A small network was shown many inputs. Here are its activations along a few directions, one row for each input.
In each table, some parts of the input vary, and every possible input appears once, in random order.
Descriptions start from the smaller parts, as in this example, which fits no table here: one of 6 places along a line, together with either a single point or one of 11 places around a ring or (one of 2 separate values, together with one of 8 places around a ring).
Shared parts are said once, and a part with two or three values counts as separate values.
(in the rows, 128 means zero)

Other details of the inputs shift rows strongly along three fixed directions, in all tables alike. That doesn't count.

Table:
R1: [130 146 115 125 159 199 192 148 205 191 119]
R2: [189 165 189 149 162 177 104 132  81 220 132]
R3: [132 189 143 139 148 249 148 173  89 206 119]
R4: [121 147 122 134 165 188 193 148 204 184 115]
R5: [ 82 118 104 110 103 156 127 169  89  86 135]
R6: [178 170 192 172 185 172 111 129  76 207 139]
R7: [150 114 141 134 127  79  86 131  83 100 142]
R8: [ 92 117 105  98 163 148 177 147 200 138 120]
R9: [151 114 145 122 119  83  76 126  85 120 139]
R10: [150 124 150 148 110  89  96 102  90  97 134]
R11: [106 119  90 109 162 142 176 148 199 132 133]
R12: [ 78 133  87 124 111 151 132 157  85  87 135]
R13: [153 111 134 112 172  78 115  94 194 161 140]
R14: [155 128 158 150 105  93  90 111  93 110 125]
R15: [102 130 108 128  81 165 143 149  93 107 115]
R16: [148  90 120 101 142  47 112  92 195 116 133]
R17: [ 93 102  88 114 107 120 179 121 197  96 109]
R18: [156 124 148 142  92  89  86 109  91 101 119]
R19: [190 146 170 132 188 135 135 102 188 217 119]
R20: [ 96 134 102 130  78 159 139 149  97  95 104]
R21: [ 79 121 102 111 104 157 124 164  91  85 134]
R22: [ 66 128  98 111 110 158 122 147  88  89 140]
R23: [135 125 138 137 133  82  81 111  79 105 147]
R24: [ 89 120  94 116  94 154 125 169  95  98 127]
R25: [178 168 192 173 174 169 111 136  78 208 137]
R26: [178 140 166 148 195 122 147 103 196 194 128]
R27: [168  99 136 130 175  74 128 115 200 141 138]
R28: [169 111 145 117 152  88 133  82 195 159 114]
R29: [ 95 105  87 113 117 123 184 114 192  91 120]
R30: [153 117 147 132  94  88  89 102  84 109 115]
R31: [ 90 115  83 116 128 122 181 107 192  82 113]
R32: [166 158 172 148 164 140 105 159  93 203 153]
R33: [115 184 133 153 161 234 161 165  96 174 130]
R34: [161 126 152 129 102  99  86  99  88 117 123]
R35: [ 81 137  96 120  93 143 134 169  91 104 136]
R36: [ 89 141 102 134 101 166 146 137  87  83 127]
R37: [ 94 117 105  96 154 150 177 143 204 129 123]
R38: [103 110  82  97 103 130 174 115 197 100 110]
R39: [100 111  83 100 105 125 173 114 196  98 100]
R40: [125 130 139 133 113  70  82 111  83 117 150]
R41: [ 97 166 130 132 167 233 140 183  96 184 146]
R42: [143 144 154 143 138 100  89 128  90 156 150]
R43: [152  96 133 126 145  54 136  64 189 101 131]
R44: [159 107 139 128 158  68 131 119 202 153 141]
R45: [ 86 118 107 121 107 168 127 175  95  93 133]
R46: [129 122 136 122 117  80  70 103  82 111 143]
R47: [148 128 149 149 108  87  92 104  86  91 129]
R48: [162  93 133 111 124  59 127  74 190 118 118]
R49: [157 127 148 132  97  92  87 102  92 106 117]
R50: [151 113 154 145  95  86  95 109  87 102 128]
R51: [ 93 126 101 128  74 157 140 148  91  94 107]
R52: [ 94 132 106 132  80 160 143 149  97  90 121]
Description of these inputs: either one of 2 separate values or (one of 4 separate values, together with one of 5 places along a line) or (one of 5 places around a ring, together with one of 6 places along a line).
Which other rows does R13 become when the place on the line of 5 takes its other values? List them by row number.
> R9, R16, R24, R46
Which other rows does R50 become when the place on the ring of 5 takes its other values? List them by row number.
> R4, R14, R17, R52

Table:
R53: [ 83 105  56 109 106 116 158  91 160  41 115]
R54: [144 176 109 136 148 198 146 147 122 208 128]
R55: [151 122 148 110 162  43 129  68 230 185 135]
R56: [ 90 129  97 109 123 248 209 192 164 149 117]
R57: [  9 113  20  70 130 170 145 218 112  67 166]
R58: [ 56 147  45 108 106 189 176 146 113  50 103]
R59: [138 139 138 136  90  83  73 109  45 128 128]
R60: [133  76  88 112  71  20 145  88 181  53 128]
R61: [ 93 157  88 150 160 247 219 175 163 149 120]
R62: [ 75  92  96 107  69 140 151 157 124  64  99]
R63: [195 154 199 180 183 156 118 127  85 184 153]
R64: [163 134 151 116 108 127  63 126  53 106 104]
R65: [149  56 115  77  92  23  98  53 181  52 119]
R66: [ 81 111 142 118  73 137 122 158  98  87 112]
R67: [138 128 157 122 199  87 147  66 218 166 138]
R68: [162 104 120  96 168 132 145  98 224 163 112]
R69: [128 146 101 142  73 118 118 163  68  86 112]
R70: [ 99 127 114 139 169 168 207 140 196 143 122]
R71: [113 148 164 109 148 188 119 146 117 188 124]
R72: [ 81 171  93 117 134 211 175 158 158 191 135]
R73: [184 179 164 145 158 168 111 133  82 228 151]
R74: [197  92 150 115 167  72 134 103 238 139 103]
R75: [ 88  99 100 118 136  99  88 205  69  79 176]
R76: [171 149 188 131 177 178  96 136  92 225 124]
R77: [147 111 181 145  92 111  70 133  74 113 132]
R78: [187  87 147 125 157  96 135 106 221 150 114]
R79: [ 59 100  79 109  64  71 167 128 179  68 120]
R80: [166 143 158 170 130 113  92 129  49  91 122]
R81: [ 80 123 138 149  94 105 124 127  86  64 133]
R82: [131 135 169 172 115 111  91 117  67  93 145]
R83: [ 80 159 103 125 173 220 192 145 143 165 123]
R84: [160 160 125 133  98 102  74 124  46 118 117]
R85: [148 130 152 159  85  77  85 134  51 123 129]
R86: [157 142 132 163  85 117  95 146  54 126 130]
R87: [165 152 195 132 163 176  85 129 102 212 138]
R88: [148 115 146 126 186  74 132  52 224 141 144]
R89: [153 137 153 143 127 114  88  92  47 105 146]
R90: [162 115 144 140 142  60 140  97 227 165 143]
Describe the family of inputs behind these rows.
> one of 2 separate values, together with either a single point or (one of 3 separate values, together with one of 6 places along a line)
Changing only the choice among 2 separate values turns R87 into R77. The same change can be made to R83. Which row results?
> R70
Which other rows does R81 become when the choice among 3 separate values takes its other values? List them by row number.
> R66, R79
Which other rows does R67 become when the place on the line of 6 takes its other values? List them by row number.
> R53, R58, R83, R88, R89
